A small network was shown many inputs. Here are its activations along a few directions, one row for each input.
In each table, some parts of the input vary, and every possible input appears once, in random order.
A made-up example of a description, with smaller parts first: ring(5) and (point or line(9) or (values(2) and line(6))).
Shared parts are said once, and a part with two or three values counts as separate values.
In the rows, zero is written as 128.

Other details of the inputs shift rows strongly along two fixed directions, in all tables alike. That doesn't count.

A family of inputs:
r1: [138 131  76  90 203 109 186 129 158 134 111 111  88  77]
r2: [139 121 234 176  97 112 111 168 137  36  85 179  57  39]
r3: [131 141 139 133 141 142 122 140 126  59 118 136  62  29]
r4: [122 126 208 177  81  71 167 128 154  28  71 165  96  38]
r5: [154 119  96  87 206 103 184 152 173 158 104 122  83 100]
r6: [100 135 120 128 130 174  66 129 103 161 183 113 141 193]
r7: [149 138  52  55 222 157 136 162 131 172 153  97  73  96]
r8: [112 141 109 130 113 168 100 101 108 155 166 119 193 174]
r9: [142 121 186 148 126  76 175 137 170  71  76 163  79  57]
r10: [121 129 142 145  95 107 138 112 126  94 108 132 132 107]
r11: [153 138  59  49 230 150 137 172 136 188 148 100  71 110]
r12: [134 118 169 160  91  91 139 126 125  78  97 134 117 104]
r13: [132 130  67  85 183 160 122 137 125 230 158  98 168 195]
r14: [146 117  76  77 154 138 132 140 133 231 148 111 164 205]
r15: [ 86 133 182 186  66 175  44 111  96  89 171 135 155 158]
r16: [109 135 140 165  68 158  96  93  96 125 149 140 190 163]
r17: [149 117  82  88 146 139 117 143 114 216 145  97 164 223]
r18: [134 116 123 103 179 131 126 157 149 148 142 123  74 147]
r19: [131 114 140 143  85 156  89 129 115 195 150 148 199 220]
r20: [102 137 167 178  45 143  88  96  98  90 130 135 184 149]
r21: [132 130 106 118 148  99 175 119 144 113 114 129 111  85]
r22: [117 127 136 140  65 155  83 119 100 176 150 132 199 215]
r23: [139 134 146 128 155  82 190 137 165  78  87 139  79  54]
r24: [124 128  74  90 188 165  84 145 112 218 193  92 131 215]
r25: [105 126 174 186  18 161  61  94  82  95 151 133 206 181]
r26: [151 133   8  40 235 100 199 131 150 188 134  81 102 116]
r27: [133 133  66  93 200 120 178 117 152 122 115 104  95  78]
r28: [128 137 153 147 133  85 171 117 148  58  90 147  89  46]
r29: [107 126 183 188  24 148  68 104  84 107 138 141 195 187]
r30: [114 122 179 168  56 134  93 115 107 133 128 154 184 168]
r31: [143 114 174 148 116  67 179 135 151  69  63 149  74  69]
r32: [117 129 129 147  97 117 139 102 128  82 120 136 139  96]
Description of these inputs: line(4) and (values(2) or line(6)).
Which other rows does r15 become when the values(2) part takes its other values? List them by row number.
Answer: r3

A family of inputs:
r33: [122 131 173 163  34 147  72 118  91 102 107 115 175 156]
r34: [109 140 177 182  48 139  76 104 109 110  98 119 195 155]
r35: [112 130 196 143 109 160  77 151 115  94 131 168 113  69]
r36: [175 129 155 142 125  78 176 156 149  70  73 148  58  54]
r37: [ 93 110 126 132 120 132 101 125 115 181 175 122 167 221]
r38: [ 99 132 176 168  94  90 119 114 101 120 112 140 148 135]
r39: [139 117  34  46 238 111 199 129 180 165 119  57  75 124]
r40: [170 112 138 125 135  92 168 147 164  93  97 144  57  91]
r41: [148 122 171 144 175 126 134 161 157  63  96 158  21  33]
r42: [137 142  71  65 216 112 203 137 170 171 109 121 122  82]
r43: [125 142  40  99 182 153 155  97 130 185 171 106 171 170]
r44: [128 115 138 107 158  84 199 144 181  84  90 157  71  32]
r45: [129 120 139 155  65 135 115 106 105  82 156 143 138 137]
r46: [132 146 108 129 190 124 145 134 145  51 139 135  31  14]
r47: [118 141 157 135 164 127 122 145 152  44  94 107  30  29]
r48: [103 137 105 122 164 120 137 118 131 182 150 109 159 183]
r49: [156 141  88 115 149 159 116 125 121 221 140 126 182 213]
r50: [135 109 172 119  90 105 157 138 130  81  97 160  97  65]
r51: [133 102  59  58 193  95 163 145 125 187 155  82  87 159]
r52: [131 138  74  83 142 160 116 126 109 231 142 124 210 177]
r53: [127 105 206 194  59 152  86 125 140 115 135 171 166 187]
r54: [128 133 145 171  40 146  85 105  74  91 146 151 177 147]
r55: [144 145  36  89 176 141 148 101 111 184 163 103 172 160]
r56: [138 121  87  88 128 143 115 128 124 166 141  66 134 186]
r57: [ 86 133 199 176  91 156  29 148  91 106 172 152 134 153]
r58: [131 134 157 130  60 131 104 141 102 127 109 159 160 108]
r59: [125 123  74 111 150 151 140 103 132 150 180 115 154 171]
r60: [127 127  93 100 136 109 122 143  92 179 146 104 132 170]
r61: [109 135 149 157 122 120 145 110 153  93  86 111 137 104]
r62: [130 129 197 193  87 142 116 118 141 114 109 164 166 154]
Describe the family of inputs behind these rows.
Answer: values(5) and (point or ring(5))
The inputs of r40 and r50 match in every part but the values(5) part. If r41 is changed in the same way as r40 into r50, which row does it become?
Answer: r35
Which other rows agree with r45 in the values(5) part? List them by row number.
Answer: r43, r46, r54, r55, r59
Which other rows agree with r37 in the values(5) part? List them by row number.
Answer: r38, r48, r51, r57, r60
